A small network was trained on invented records. Each row is its activation on one of them, seen along a few directions.
Here are examples, each followed by its value of one field, Zigod.
The word missing means that the record has no Zigod.
The largest differences between rows may come from other fields.
In the rows, 500 means zero.
Random noise pushes rows far along 9 fixed directions. That doesn't count. These rows show it; they differ only by the noise:
[553 541 361 642 533 460 452 429 478 237 542 356 426 588 414 556 588 747
 346 359 233 691 533 639 380 631 393 736 513]
[288 800 342 808 408 239 558 325 656 457 467 490 408 723 616 253 808 555
 358 251 252 637 458 446 502 584 433 488 396]
[841 406 461 685 327 367 639 613 413 554 390 485 340 411 363 539 663 577
 665 536 687 237 200 672 426 489 337 682 609]
[499 505 417 486 444 674 422 508 410 475 572 527 533 738 406 442 392 501
 425 438 430 508 548 495 385 475 511 543 628]
[406 598 597 343 456 681 545 498 645 625 458 708 511 577 583 372 638 451
 388 326 606 404 508 636 411 460 719 421 489]
[415 601 472 678 494 720 515 466 525 490 687 429 685 911 604 238 547 656
 321 275 682 482 656 389 322 235 279 329 578]
[195 524 285 577 566 246 689 525 502 563 428 530 385 521 530 431 656 477
  54 267 272 642 362 339 553 482 519 555 370]
[496 525 618 352 558 602 596 440 576 414 487 513 450 372 489 494 619 652
 361 333 481 562 493 791 332 546 527 700 504]
[652 625 442 500 471 410 659 388 673 361 530 584 573 551 497 351 640 634
 655 314 640 390 458 683 449 441 281 688 589]
[426 556 346 405 476 354 638 506 609 546 430 733 492 533 486 414 595 438
 434 329 474 415 390 506 572 487 547 587 495]
[519 446 283 587 382 316 515 615 435 572 418 682 428 559 371 515 546 526
 506 454 397 357 340 451 573 549 448 594 533]

[693 325 312 621 399 427 392 720 341 590 384 582 362 497 373 721 488 492
 520 645 420 344 346 430 628 603 593 514 513] | m4
[698 538 261 357 624 530 505 444 596 173 494 383 590 634 462 639 447 361
 406 413 513 692 588 548 499 442 681 586 545] | m1
[720 468 333 387 560 528 572 461 444 382 489 346 396 584 444 614 351 112
 448 595 489 615 394 477 518 487 810 625 606] | m5
[688 365 569 852 375 688 292 655 288 518 604 290 558 690 442 550 484 790
 610 652 659 362 588 434 352 418 244 315 573] | missing
[574 319 447 277 543 705 405 711 508 610 496 751 602 569 492 627 376 441
 483 551 702 290 562 446 588 373 709 322 524] | m8
[181 578 767 311 587 568 488 426 655 608 435 616 448 288 657 447 629 491
 333 412 378 624 566 631 476 623 776 413 311] | missing
[523 516 614 361 468 663 307 447 462 469 555 582 575 498 453 527 303 513
 760 612 416 477 646 592 470 620 519 515 609] | m7
[484 654 367 460 488 338 578 464 780 488 472 741 607 563 621 396 651 510
 646 369 568 360 511 485 690 473 505 433 452] | m6
[902 448 467 350 538 738 530 446 455 261 535 285 478 549 380 637 345 372
 535 552 634 558 484 702 350 467 620 739 707] | m4
[651 406 206 642 497 426 360 639 501 375 500 529 521 674 439 683 500 623
 471 473 457 446 526 406 611 513 479 472 465] | m3
[568 420 294 381 652 347 437 470 498 180 489 469 471 347 343 758 417 674
 447 453 231 708 527 642 551 666 456 806 476] | m3
[349 801 894 272 465 845 337  73 575 353 701 473 601 550 547 245 296 520
 774 535 249 745 810 769 257 702 494 661 639] | m2
[677 496 230 456 564 363 588 552 698 447 537 700 677 692 580 475 493 389
 660 435 750 289 509 332 725 309 497 406 523] | m8
[707 528 468 849 371 360 485 533 507 499 439 407 369 517 510 500 721 623
 623 547 528 387 382 548 526 575 364 488 444] | missing
[686 364 275 394 710 294 701 553 602 287 489 481 527 344 497 676 508 551
 425 414 521 501 433 514 640 458 417 731 460] | m7
[652 424 425 366 605 562 547 452 460 361 674 496 685 534 421 490 223 572
 673 517 564 454 585 462 531 397 225 698 664] | m6
[608 500 471 765 476 499 390 527 447 385 466 298 324 553 500 669 703 676
 341 523 309 633 489 588 410 669 587 529 412] | m2
[505 524 695 417 324 636 418 512 533 685 409 656 454 453 518 462 537 407
 684 578 657 332 474 648 446 525 674 373 537] | m5
[592 475 482 477 576 421 677 485 431 430 467 287 373 371 455 571 480 362
 395 525 504 627 343 523 465 471 513 637 548] | m7
[541 589 500 302 475 507 594 510 720 567 447 770 623 540 578 418 590 395
 643 395 757 317 509 534 573 391 616 393 482] | m1
[375 500 666 304 698 620 650 379 554 375 600 373 585 358 572 421 447 609
 315 371 587 695 596 609 347 355 360 590 514] | m1
[694 600 593 842 282 595 535 413 410 636 603 317 448 766 579 247 489 352
 731 641 709 349 406 389 386 383 342 391 660] | m2
[397 522 507 673 472 610 317 537 479 500 508 427 512 673 573 553 599 632
 332 472 429 573 654 444 447 510 583 284 399] | m5
[562 582 568 577 512 570 498 391 499 395 525 289 389 531 540 475 543 463
 456 529 453 654 498 597 384 518 556 540 529] | m8
[668 551 354 304 618 454 629 407 647 347 560 580 627 553 515 496 420 375
 615 442 578 462 512 509 596 432 502 657 542] | m3
[640 505 472 460 534 620 625 466 499 489 500 309 423 581 525 503 477 254
 344 497 676 554 392 496 411 366 680 506 562] | m6
[443 418 375 406 490 502 453 509 348 481 588 603 543 543 328 492 228 506
 544 550 347 517 487 416 518 500 342 683 642] | m4

Here are new rows. What is Zigod for each?
[237 267 770 303 577 887 448 587 169 677 618 389 542 421 423 540 173 544
 186 605 480 608 619 409 283 381 474 462 575] | m2
[212 447 636 393 453 189 686 495 454 690 435 745 470  92 434 412 511 656
 635 519 388 405 362 537 579 558 175 691 457] | m5
[303 568 794 323 422 966 229 424 450 551 589 608 516 607 493 412 404 579
 461 492 367 568 728 737 245 596 696 426 564] | m5
[422 401 300 501 598 397 483 525 406 389 583 519 504 531 419 558 365 599
 386 490 286 601 531 372 567 511 332 655 521] | m8
[489 527 556 600 537 468 574 503 602 559 579 525 668 560 649 363 564 618
 612 431 770 358 592 399 543 292 269 307 497] | m8
[664 569 497 622 413 675 356 492 516 444 540 437 488 724 532 515 546 527
 576 530 516 482 589 551 446 551 602 416 564] | m2
[308 527 604 371 542 707 610 389 369 567 631 318 483 574 505 326 268 303
 297 492 475 696 513 396 325 382 493 540 604] | m3
[415 477 457 408 626 544 401 496 564 332 542 534 604 508 495 630 501 721
 352 379 390 636 699 550 509 522 498 520 407] | m5
[475 395 513 587 481 399 519 547 357 519 536 481 504 400 414 509 436 678
 567 581 440 460 473 454 496 470 194 594 531] | m8
